Each row below holds a small network's activations on one input, seen along a few directions.
Each table varies a few parts of the input and shows all the possible inputs, shuffled.
A made-up example of a description, with smaller parts first: values(2) and (point or line(9) or (ring(5) and line(6))).
Shared parts are said once, and a part with two or three values counts as separate values.
In the rows, 128 means zero.

Other details of the inputs shift rows strongly along two fixed directions, in all tables alike. That doesn't count.

Table:
R1: [115 163 123  76 120 126 118 137 124 132 137 110 111 123]
R2: [156  75 165 134 126  86 201 160 102 168  67 139  93  51]
R3: [117 155 118 103 111 127 110 133 135 129 115 133 122 142]
R4: [114 151 122 101 114 128 109 137 134 132 114 133 126 141]
R5: [114 147 126  97 105 114 110 136 133 125 113 128 130 134]
R6: [143  61 162 148 121  79 184 154 112 165  48 161 103  71]
R7: [110 142 125  98 114 115 107 137 133 131 115 132 120 138]
R8: [127 149 107  85 150 130 108 133 138 113 112 119 120 117]
R9: [110 144 126  98 109 114 110 129 132 126 111 131 125 134]
R10: [174  62 142 123 141 100 193 150 118 148  54 163  99  62]
R11: [110 162 124  79 128 121 117 132 133 132 140 123 116 110]
R12: [141 147 104  71 133 137 114 137 140 110 123 132 123 130]
R13: [131 152 107  84 148 130 107 140 139 111 114 117 125 118]
R14: [116 167 131  77 128 119 117 138 133 128 142 121 122 116]
R15: [115 154 111 102 111 122 116 129 135 129 114 133 124 145]
R16: [117 164 123  76 117 127 118 141 123 130 138 109 117 122]
R17: [153  80 171 132 136  79 198 157 113 166  72 151  98  47]
R18: [119 160 110  99 109 116 114 129 128 126 114 132 130 145]
R19: [116 155 118 103 113 127 110 130 135 130 113 135 120 142]
R20: [132 115 127 191 152 164 123  92 130 112 199 109 157 152]
R21: [123  99 129 203 138 161 115 102 125 107 166 126 156 173]
R22: [133 117 137 191 156 162 126  96 133 105 199 113 153 159]
R23: [110 144 124 100 113 121 105 141 128 129 116 133 123 136]
R24: [136 118 128 191 149 164 123  99 131 111 201 107 162 153]
R25: [167  70 145 137 155  92 183 158 120 146  49 145 103  53]
R26: [111 163 130  77 131 120 118 131 132 130 140 123 117 115]
R27: [139 117 128 192 144 165 122  99 128 110 198 105 159 153]
R28: [119 164 122  80 121 121 112 135 130 135 140 115 118 112]
R29: [111 145 124  99 112 122 106 143 127 129 116 133 126 135]
R30: [133 113 116 202 131 159 123  98 134 105 167 122 160 182]
R31: [148  63 163 148 118  79 185 160 112 164  50 159 107  71]
R32: [118 156 118 103 110 127 111 134 134 128 114 133 126 141]
R33: [108 145 124 101 118 126 109 136 128 133 112 136 123 137]
R34: [133 117 115 201 134 155 121  90 128 104 167 124 158 186]
R35: [117 165 121  78 125 120 112 135 133 136 142 117 120 112]
R36: [132 116 131 194 154 164 125  97 134 106 200 112 153 154]
R37: [115 164 121  77 127 121 113 132 134 137 141 118 118 113]
R38: [129 105 129 203 138 164 115 108 128 109 167 125 157 177]
R39: [145  63 163 150 122  85 182 158 108 165  49 163 102  71]
R40: [138 118 129 189 143 168 124 100 125 110 196 101 159 159]
R41: [131 115 115 201 134 155 122  88 126 104 166 125 160 183]
R42: [131 110 127 201 135 167 118 105 132 109 166 124 163 176]
R43: [130 151 107  85 150 129 107 135 140 113 114 117 120 119]
R44: [166  23 170 250 135 115 194 120 113 138 100 148 141 107]
R45: [114 165 124  79 127 120 115 138 135 130 143 121 117 112]
R46: [112 161 123  76 120 127 119 134 122 132 135 111 112 121]
R47: [114 153 118 104 113 128 112 127 133 130 112 136 121 140]
R48: [162  26 166 250 144 129 196 119 111 147  96 156 138 108]
R49: [115 166 125  79 126 120 116 139 134 130 142 121 121 111]
R50: [112 146 126  97 108 114 109 132 134 126 112 129 124 136]
R51: [129 111 116 202 133 160 125  92 132 106 165 125 159 180]
R52: [118 163 123  76 122 125 115 134 127 137 137 111 115 118]
R53: [134 114 128 192 147 165 122  91 127 111 197 107 154 152]
R54: [112 143 124  98 112 115 107 140 133 130 116 130 123 138]
R55: [117 155 112 101 108 122 117 133 134 127 115 131 130 143]
R56: [118 163 122  79 123 122 112 132 130 136 139 116 115 112]
R57: [140 147 103  71 134 136 113 136 141 110 123 132 119 131]
R58: [113 148 125 101 115 126 108 143 129 132 115 134 127 138]
R59: [157  73 151 153 116  75 196 149 107 164  44 163 106  76]
R60: [140 146 103  71 135 137 113 133 141 112 123 133 117 131]
R61: [137 117 129 190 144 168 123  99 126 111 196 100 155 160]
R62: [172  29 170 240 152 128 207 115 102 150 122 133 133  87]
R63: [111 146 125 101 118 126 107 139 129 133 113 135 121 140]
R64: [113 150 122 101 116 129 109 134 134 132 113 134 124 141]
Description of these inputs: line(4) and (values(2) or line(6) or line(8)).
- Changing only the line(4) part turns R27 into R28. The same change can be made to R14. Which row results? => R17
- Changing only the line(4) part turns R5 into R9. The same change can be made to R12. Which row results? => R10
- Which other rows does R57 become when the values(2) part takes its other values? List them by row number. => R25

Table:
R65: [149  86 131 156 150 136 141 137 125 124  97 136 124 119]
R66: [125  88 144 169 116 123 136 137 119 136  97 142 132 133]
R67: [126 110 154 170 138 114 149 129 119 144 132 120 132 100]
R68: [156  96 145 143 153 136 163 131 122 136 146 126 120  86]
R69: [151 104 140 156 162 124 158 126 126 131 133 114 127  83]
R70: [151  93 125 161 139 124 151 123 131 120 100 150 129 126]
R71: [121 171 120  35 135 113 117 146 134 131 128 113 102  88]
R72: [ 97 165 119 166 139 182  73  88 137  91 242  89 167 200]
R73: [ 90 169 121  57 100 112  85 155 131 139  85 132 109 137]
R74: [145 114 133 168  94 116 178 111 107 154 123 132 127 132]
R75: [ 97 176 132  55 113  98 107 147 126 147 123 118 110 101]
R76: [171 110 117 154 121 128 188 109 112 137 125 127 123 116]
R77: [112 181  95  47 119 115  97 136 144 121  93 141 116 136]
R78: [119 173  99  41 118 116  98 148 144 118  96 136 115 134]
R79: [151  84 130 154 144 134 145 137 124 121  99 139 129 119]
R80: [ 93 177 113  62  89 102  93 141 138 135  91 145 116 146]
R81: [156  95 147 142 155 134 162 128 124 133 145 122 121  86]
R82: [129  93 140 171 111 116 142 131 125 136  99 149 135 140]
R83: [122 172 116  39 138 108 113 144 134 133 126 111 105  85]
R84: [130 103 161 157 131 124 154 130 117 147 144 128 126 105]
R85: [130  92 144 170 111 120 138 133 122 135  99 146 135 138]
R86: [130 103 159 158 129 126 154 133 115 150 145 131 124 105]
R87: [ 94 164  97 180 120 177  62  79 147  88 197 118 177 235]
R88: [125 153  90 159 145 194  65  91 149  67 206 106 172 220]
- What do these inputs look like to the network? => values(2) and (point or line(5) or line(6))
- Changing only the values(2) part turns R77 into R87. The same change can be made to R71. Which row results? => R72

Table:
R89: [165 105 113 109 124 120 139 158 135 117  75 148 127 119]
R90: [127 115 141 123  94  88 140 133 121 157  78 148 116 107]
R91: [128 108 156 104 129 119 138 157 126 147  99 136 109  92]
R92: [156  90 131 217 149 154 161  99 112 124 158 112 152 133]
R93: [159  71 110 205 161 165 146  89 133  97 124 149 141 167]
R94: [131  88 148 229 127 148 147 112 114 127 141 139 152 175]
R95: [149 122 132 112 120  97 169 139 114 146  92 116 105  87]
R96: [135 123 138 114 134  99 155 141 131 153 101 152 109  83]
R97: [127 111 145 113 139  88 141 145 129 135  97 147 115  85]
R98: [153  91 137 209 150 147 163  95 125 121 174 133 156 133]
R99: [ 89 195  98  54 130 126  60 135 137 108 136  96 128 146]
R100: [ 92 204 104  54 127 136  67 135 145 114 133  99 127 142]
R101: [116 113 139 122  95  92 147 143 123 157  78 148 118 111]
R102: [143 112 145  98 114 111 162 146 114 144 111 128 101  93]
R103: [106 168 113 153 150 175  70  92 158  81 215 110 167 189]
R104: [ 99 208  92  55 124 138  76 132 138 125 140 102 120 142]
R105: [138 115 143  99 119 119 157 146 111 153 109 138 107  88]
R106: [ 80 202 107  60  87 126  74 137 135 123 129 128 124 170]
R107: [147  79 143 208 149 168 142 113 121 128 172 126 141 142]
R108: [103 145 115 144 146 183  61 105 138  84 218  96 161 198]
R109: [145 122 140 105 122  90 172 135 127 146 108 139 110  86]
- What do these inputs look like to the network? => values(2) or line(4) or (values(3) and line(5))
- Which of the alternatives is R106? => line(4)

Table:
R110: [119 135 112 154 160 185  79 106 139  89 199 104 154 178]
R111: [130 153  97 156 153 175  92  94 143  89 188 103 159 178]
R112: [ 95 214  89  12 126 127  60 133 150 104 139 110 119 142]
R113: [177  52 142 218 155 140 190 110 122 126 127 146 136 112]
R114: [ 79 223 114  20 104 125  59 146 144 124 159 106 122 143]
R115: [139 117 140  76 134  96 144 167 129 146  74 143 103  69]
R116: [142  43 157 250 112 123 166 117 114 143  92 161 147 147]
R117: [131 134 142  82 106  87 166 148 116 166  86 148  98  78]
R118: [125 138 141  91 113  84 158 152 117 167  79 135 100  73]
R119: [115 132 100 176 126 167  81 103 143  84 147 133 164 219]
R120: [154 123 124  73 118  99 163 152 121 146  68 139  96  83]
R121: [136 131 137  81  98  89 168 151 109 164  82 135  98  82]
R122: [106 149 121 169 137 159  92  91 136 101 209 100 159 179]
R123: [145  48 176 234 150 137 173 121 109 142 142 129 137 108]
- What do these inputs look like to the network? => values(2) and (point or line(6))
- Changing only the values(2) part turns R117 into R113. The same change can be made to R116. Which row results? => R119
- Which other rows does R115 become when the values(2) part takes its other values? List them by row number. => R114
